Each row below holds a small network's activations on one input, seen along a few directions.
Each table varies a few parts of the input and shows all the possible inputs, shuffled.
Descriptions start from the smaller parts, as in this example, which fits no table here: ring(8) and (point or line(11) or (values(2) and line(6))).
Shared parts are said once, and a part with two or three values counts as separate values.
In the rows, 128 means zero.

Other details of the inputs vary at random and push rows far along two fixed directions, the same in every table; ignore that.

A family of inputs:
R1: [208  85 188 141 159 124 149 108 121 104  99  97 155 105  62]
R2: [182  76 140 167 142 178 162 117 126 118 120  82 178 124  74]
R3: [ 55 223 105  78 115  47  75 154 152 121 133 189  39 138 190]
R4: [154 111 147  69 102  99 141  94  99 202 106 166 145 137 213]
R5: [177  69 143 170 138 182 156 108 118 117 125  88 172 122  72]
R6: [172 134 167  53 112  90 141  97  91 193 101 162 140 134 200]
R7: [135 130 120  71  89 143 152 109  81 211 121 154 168 161 212]
R8: [ 87 181 124 166 162  81  81 169 189  25 134 122  49 100  50]
R9: [180  75 139 168 146 171 164 119 125 116 115  78 180 131  76]
R10: [136 127 117  78  91 143 151 105  86 212 120 154 166 162 212]
R11: [ 64 175 107 172 157  93  76 177 184  42 160 120  54 105  64]
R12: [ 33 216  67  94  97  95  94 164 144 139 147 174  74 163 208]
R13: [ 32 203  66  94  90 108  89 153 135 147 151 180  67 158 203]
R14: [133 119 129  77 102 144 147 104  79 205 125 156 163 144 206]
R15: [208  82 184 147 158 124 149 104 124 106  98  98 153 107  64]
R16: [ 60 156  89 181 150 137  94 165 170  55 151 117  81 113  70]
R17: [ 63 160  93 180 149 137  94 167 172  51 153 116  80 108  68]
R18: [141 123 125  77  90 147 148 103  84 204 126 153 156 150 207]
R19: [195  66 170 160 162 138 146 110 127 119 127  87 159 108  76]
R20: [178  78 142 169 143 172 164 118 122 114 117  81 184 130  74]
R21: [ 67 166 111 178 152  87  79 167 197  30 143 128  52  98  65]
R22: [ 33 219  67  90  94  96  95 166 142 138 146 174  75 161 206]
R23: [ 29 216  63  91  93 101  90 160 143 146 150 180  70 161 210]
R24: [191  69 170 159 158 140 146 110 121 120 125  89 163 109  70]
R25: [152 118 156  61  98  98 141  96  91 201 108 170 150 134 213]
R26: [194  69 179 153 150 134 150 104 132 107 109  99 162  93  73]
R27: [148 125 150  61 108 103 136 106  82 211 127 159 149 142 210]
R28: [182  83 147 163 143 172 166 120 122 111 117  79 183 124  74]
R29: [172  68 148 169 150 178 155 109 117 118 124  90 176 112  75]
R30: [152 115 152  68  98  98 140  92  96 201 107 170 147 136 213]
R31: [151 125 151  62 109 103 137 105  86 209 127 158 147 138 211]
R32: [143 119 122  80  91 146 147 102  89 205 126 152 154 153 209]
R33: [192  65 165 159 160 140 147 111 124 121 123  87 160 110  72]
R34: [179  80 144 164 141 179 163 117 121 116 120  83 181 121  71]
R35: [ 58 170  78 183 142 136  96 175 179  51 148 112  80 128  65]
R36: [ 82 180 118 167 161  81  81 169 187  28 130 124  48 106  49]
R37: [ 69 159  88 184 140 139  94 165 175  51 155 114  75 121  69]
R38: [ 66 169 111 176 150  88  79 170 196  28 143 128  52  95  62]
R39: [174  72 151 163 150 178 157 111 116 116 124  89 175 106  74]
R40: [177  71 146 165 137 183 157 113 114 115 126  87 173 120  69]
R41: [ 34 199  76  94 104 104  89 152 136 145 152 180  72 144 206]
R42: [138 132 123  73  93 137 156 112  83 203 118 149 170 164 212]
Each input here is: ring(6) and (values(3) or line(4)).
- Changing only the ring(6) part turns R22 into R9. The same change can be made to R11. Which row results? => R33
- Changing only the ring(6) part turns R5 into R32. The same change can be made to R10. Which row results? => R2
- A walk changes only the line(4) part. It starts at R9 and steps to R35. List the rest of the walk in order. => R13, R16
- A walk changes only the ring(6) part. It starts at R6 and steps to R8. List the rest of the walk in order. => R3, R36, R15, R1
- Which other rows does R37 become when the line(4) part takes its other values? List them by row number. => R12, R23, R41

A family of inputs:
R43: [113 158 111  79 122 133 119 120  97 188 134 156 115 142 187]
R44: [ 84 182 127  97 130  71 104 152 140 110 115 156  91 118 150]
R45: [166 137 143 127 133 128 153 127 120 127 109  99 163 152 109]
R46: [131 101 129 102  91 142 141 113  99 185 145 142 160 134 176]
R47: [107 149 111 135 116 117 104 131 143 109 133 140  83 147 129]
R48: [193 109 149 102 122 122 158 121 100 173 122 105 166 162 136]
R49: [179 103 179  99 141 104 151 107 108 162 107 122 174 116 151]
R50: [116 126 123 116 101 157 126 112 116 138 130 153 124 113 139]
R51: [ 63 147  86 132 123 124  90 133 131 140 163 158  75 133 170]
R52: [ 92 166 132  97 133  61  94 154 144 132 150 149  86 124 157]
R53: [104 170 136 118 147  88  93 141 151  95 127 149  72 103 108]
R54: [103 144 114 160 160 138 123 156 140 103 147 101 136 127  96]
R55: [154 155 131 128 133 130 129 131 128 111 111 119 111 140  91]
R56: [ 68 155 101 119 102 130  96 131 126 128 156 166  83 125 167]
R57: [164 115 168  87 139  95 125 102 100 170 123 147 123 122 176]
R58: [153 127 126  95  90 129 158 108 105 164  86 144 160 162 170]
R59: [184  67 174 113 132 114 136  81 108 167 117 145 142 108 160]
R60: [117 121 139  84 106  72 113 119 127 179 138 167 115 125 199]
R61: [ 67 191 106 108 114 119 114 159 126 122 146 149 118 135 156]
R62: [ 80 150 127 141 133  81 102 144 166  89 130 147  98 103 127]
R63: [117 136 129 170 149 160 133 157 141  51 126  94 137 108  41]
R64: [151 120 144 141 140 167 137 124 118 104 128 109 136 106  72]
R65: [127 111 146 138 132 102 128 121 146  98 102 135 127  98 111]
R66: [ 78 167 109 131 127 120 103 167 138 103 164 123 102 125 111]
R67: [101 134 102  90 104 141 117 106 108 192 132 170 115 137 198]
R68: [183 102 121 167 153 156 160 128 167  95 102  80 148 133  96]
R69: [187  79 173 107 125 121 141  80 112 166 101 149 147 101 146]
R70: [ 52 161  85 130 119 121 109 146 142 139 151 153 113 141 174]
R71: [165 134 138 142 139 137 153 137 129  92  97  95 150 144  72]
R72: [123 154 121 188 166 125 103 161 164  33 139  88  75 128  26]
R73: [127 130 134 135 139 149 123 130 114 111 147 118 116 118 108]
R74: [178 102 142 152 124 153 141 107 133 110 102 112 136 128  75]
R75: [174  87 137 159 124 135 144 126 137 119 127  94 150 141  82]
R76: [134  96 133 159 121 172 151 125 127  91 115 112 164 110  82]
R77: [ 72 172  94 136 146 130 110 166 140  99 136 127 108 134 115]
R78: [163  89 140 157 169 161 134 119 111 128 146  93 139 121  91]
R79: [130  99 135 170 128 166 145 127 134  95 132 105 168 109  83]
R80: [152 102 100 122  95 143 158 100 152 163  96 135 145 151 206]
R81: [166 104 138 161 127 142 156 119 137 106 108  98 166 140  86]
R82: [ 68 142  88 148 129 141 116 149 146 104 131 137 114 129 125]
R83: [132 123 121 108 134 127 131 134 102 188 157 120 146 146 165]
R84: [162  60 131 127 123 152 153 104 101 200 147 116 178 136 158]
- Describe the family of inputs behind these rows. => values(2) and (point or (line(4) and ring(5)))
- Changing only the values(2) part turns R52 into R60. The same change can be made to R68. Which row results? => R80
- Which other rows does R43 become when the line(4) part takes its other values? List them by row number. => R53, R55, R64
- Which other rows does R50 become when the values(2) part takes its other values? List them by row number. => R64
